These are the activations of a small neural network, seen along a few directions. Each row is one input.
Each table varies a few parts of the input and shows all the possible inputs, shuffled.
A made-up example of a description, with smaller parts first: one of 6 places along a line, together with either a single point or one of 9 places around a ring or (one of 2 separate values, together with one of 5 places around a ring).
Shared parts are said once, and a part with two or three values counts as separate values.
(in the rows, 128 means zero)

Other details of the inputs vary at random and push rows far along two fixed directions, the same in every table; ignore that.

A family of inputs:
r1: [145 117 135 130 130 115 147 127 132 127 143 141 128 121]
r2: [124  97 133 145 111 133 148 108 136  99 153 146 131 107]
r3: [139 123 132 120 130 120 136 133 129 131 131 130 129 126]
r4: [135 119 135 133 130 120 144 125 132 121 146 146 126 124]
r5: [131  99 133 140 118 130 145 115 137  96 158 147 132 111]
r6: [143 131 109 115 132 137 103 134 127 127 121 105 145 125]
r7: [131 142 123 114 136 130 109 137 125 144 114 119 137 132]
r8: [132 142 126 111 140 131 110 139 126 139 116 116 135 137]
r9: [128 142 125 111 136 129 109 137 126 143 113 118 137 131]
r10: [139 142 116 118 137 128 114 139 122 143 119 114 134 135]
r11: [134 144 127 114 140 129 111 137 127 138 115 115 135 137]
r12: [132 144 121 119 139 129 110 135 125 145 115 119 136 133]
r13: [134 114 139 130 126 118 148 126 133 118 148 150 125 122]
r14: [ 24 134  96 208  85 181 120 102 108 104 107 101  73 153]
r15: [136 119 140 131 128 117 147 121 132 124 140 147 127 119]
r16: [ 70 129 118 165 105 158 125 113 118 119 117 118 103 138]
r17: [ 74 127 109 169 101 155 126 117 117 115 119 116  98 140]
r18: [ 86 124 121 167 110 148 136 111 122 118 128 130 105 134]
r19: [145 116 143 123 128 112 147 126 135 122 138 141 129 121]
r20: [130 119 140 132 125 115 144 121 133 121 140 148 126 119]
r21: [138 142 120 122 139 129 116 136 123 143 114 112 132 136]
r22: [147 118 141 123 130 112 146 127 135 124 140 140 128 121]
r23: [138 118 144 126 128 116 146 122 136 123 140 145 129 120]
r24: [120 100 132 143 109 130 142 110 136  98 151 146 131 106]
r25: [132 116 138 132 123 116 146 122 131 122 145 151 127 118]
r26: [139 117 133 132 126 114 147 126 133 122 144 144 124 121]
r27: [130 145 127 116 137 129 109 134 127 141 112 116 134 134]
r28: [134 143 129 113 138 130 112 134 127 142 111 115 137 134]
r29: [136 116 141 127 122 113 147 125 135 116 139 143 124 121]
r30: [135 139 123 115 136 130 114 138 125 141 112 111 132 136]
r31: [135 115 138 133 125 119 150 121 131 124 146 149 128 119]
r32: [123 117 144 131 120 118 143 120 135 116 137 146 124 120]
r33: [133 140 120 113 135 128 113 141 124 141 115 113 133 134]
r34: [145 129 110 119 134 140 106 133 126 130 120 103 144 127]
r35: [148 111 138 124 127 112 151 128 133 124 145 146 129 119]
r36: [133 141 122 112 134 128 112 139 126 139 113 113 132 135]
r37: [134 141 122 116 137 133 113 136 124 146 115 117 137 133]
r38: [130 142 123 114 139 132 111 140 125 140 118 116 135 136]
r39: [130 141 127 112 137 132 112 135 126 142 112 116 136 134]
r40: [133 143 119 121 141 133 112 138 122 142 121 116 135 138]
r41: [147 114 136 129 128 114 150 127 131 126 146 144 129 120]
r42: [136 120 138 130 131 117 145 125 133 120 144 146 126 123]
r43: [127 142 127 111 135 130 109 136 127 140 111 117 136 133]
r44: [135 143 123 117 136 127 112 137 126 139 114 111 131 136]
r45: [108 140 122 138 127 142 116 128 124 128 117 115 119 141]
Description of these inputs: one of 5 places along a line, together with either a single point or one of 8 places around a ring.
Changing only the place on the line of 5 turns r17 into r35. The same change can be made to r44. Which row results?
Answer: r22
Changing only the place on the line of 5 turns r2 into r34. The same change can be made to r15. Which row results?
Answer: r21
Change only the place on the line of 5 in r30. List by row number the other rows that result.
Answer: r8, r36, r39, r43
Change only the place on the ring of 8 in r13. List by row number the other rows that result.
Answer: r4, r8, r11, r38, r40, r42, r45
Change only the place on the ring of 8 in r20. List by row number the other rows that result.
Answer: r7, r9, r12, r25, r27, r32, r43

A family of inputs:
r46: [ 98 153  86 113 115 166  50 147 122 111  81  47 128 152]
r47: [ 28 149  96 148  94 203  49 103 121 111  86  89 138 131]
r48: [121  69 121 172  92 127 180  98 125 109 186 185 129  82]
r49: [121 137 162 130 121  89 156 119 136 143 108 152 107 123]
r50: [158 157 176  38 148  77 112 159 144 157  97 142 148 128]
r51: [220 195 120  67 215 117  82 173 118 203 108  91 173 162]
r52: [121 173  91 118 146 164  49 120 118 162  74  78 173 122]
r53: [152  87 166 133 109  64 224 128 133 137 172 205  97 106]
r54: [105  78 118 196  80 126 172  94 138  58 156 129  86 110]
r55: [205 135 174  47 178  69 128 159 155 126 173 185 177 116]
r56: [182 127 162  77 180  95 141 154 143 127 167 170 154 128]
r57: [ 91 142 100 167 120 190  95  98 109 144  98  89 141 134]
r58: [137 107 113 113 121 145 115 142 131  97 120  86 129 131]
r59: [143  69  99 174  86 118 186 125 122  90 177 138  95 114]
r60: [ 77 131  76 200  98 191 110 111 106 111  96  52  84 163]
r61: [ 48  96 178 160  83 122 190 103 135  94 132 173  71 127]
r62: [174 150 162  98 152  94 151 138 130 181 102 130 133 140]
r63: [158 103 150  84 139 129 119 118 147 121 144 153 183  89]
r64: [106 124 101 176 128 133 158 135 109 133 171 155  93 146]
r65: [113 178 107 148 158 140  92 135 118 146 112 110 122 155]
Describe the family of inputs behind these rows.
Answer: one of 4 separate values, together with one of 5 places along a line
Changing only the place on the line of 5 turns r63 into r57. The same change can be made to r56. Which row results?
Answer: r51
Change only the choice among 4 separate values in r49. List by row number the other rows that result.
Answer: r52, r54, r65

A family of inputs:
r66: [122  83 163 117  90 120 149  96 151  86 134 153 141  88]
r67: [159 151  71  79 151 153  48 168 118 146 113  76 176 130]
r68: [120 156 115 152 136 131 133 145 115 141 110  91  81 175]
r69: [146 137 155  57 150  97 115 159 142 141 135 164 155 116]
r70: [ 63 172  66 159 117 172  87 156  89 166  89  74  85 181]
r71: [203 146 140 113 174  93 160 140 124 185 149 160 149 128]
r72: [161  87 125 174 130 120 188 103 127 115 186 171 133 102]
r73: [147 194 144  63 181 123  66 159 133 159  68  80 151 161]
r74: [119  79 151 168  83 101 211 104 129 112 152 162  81 111]
r75: [109 115 164 168 121 103 189  98 128 133 163 201 110 116]
r76: [ 79 181  79  91 142 191  15 162 109 147  72  59 161 160]
r77: [100 114 174 162 110  96 191 116 140  92 156 171  75 143]
r78: [121 156  76 156 140 164  90 148 107 130  94  50 104 171]
r79: [ 38 123  51 205  87 195 106 131  95 110 120  83  79 157]
r80: [207 140 165  52 174 100 105 147 157 115 134 122 179 122]
r81: [ 25 174 119 174 123 187  80 102 112 148  81 114 113 152]
r82: [ 86  79 186 143  76 103 187  86 151  86 137 186 103  89]
r83: [222 107 123  62 136  99 111 135 146 135 123 108 186  84]
r84: [219 113 130 101 167 112 130 117 142 137 171 152 194  87]
r85: [ 86  93 111 203  91 164 142  93 135  51 155 112  92 130]
r86: [169  86 123 130 109 108 165 125 133 120 140 125 129 101]
r87: [ 45 127 123 186 109 188 108  81 123 101 130 134 126 125]
r88: [109 107 155 125 109  89 177 137 128 119 166 195 101 124]
r89: [218 155 162  31 164  63 120 165 136 194  91 129 170 118]
Changing only one part turns r66 into r76. The same change can be made to r89. Which row results?
Answer: r88
Describe the family of inputs behind these rows.
Answer: one of 4 separate values, together with one of 6 places around a ring
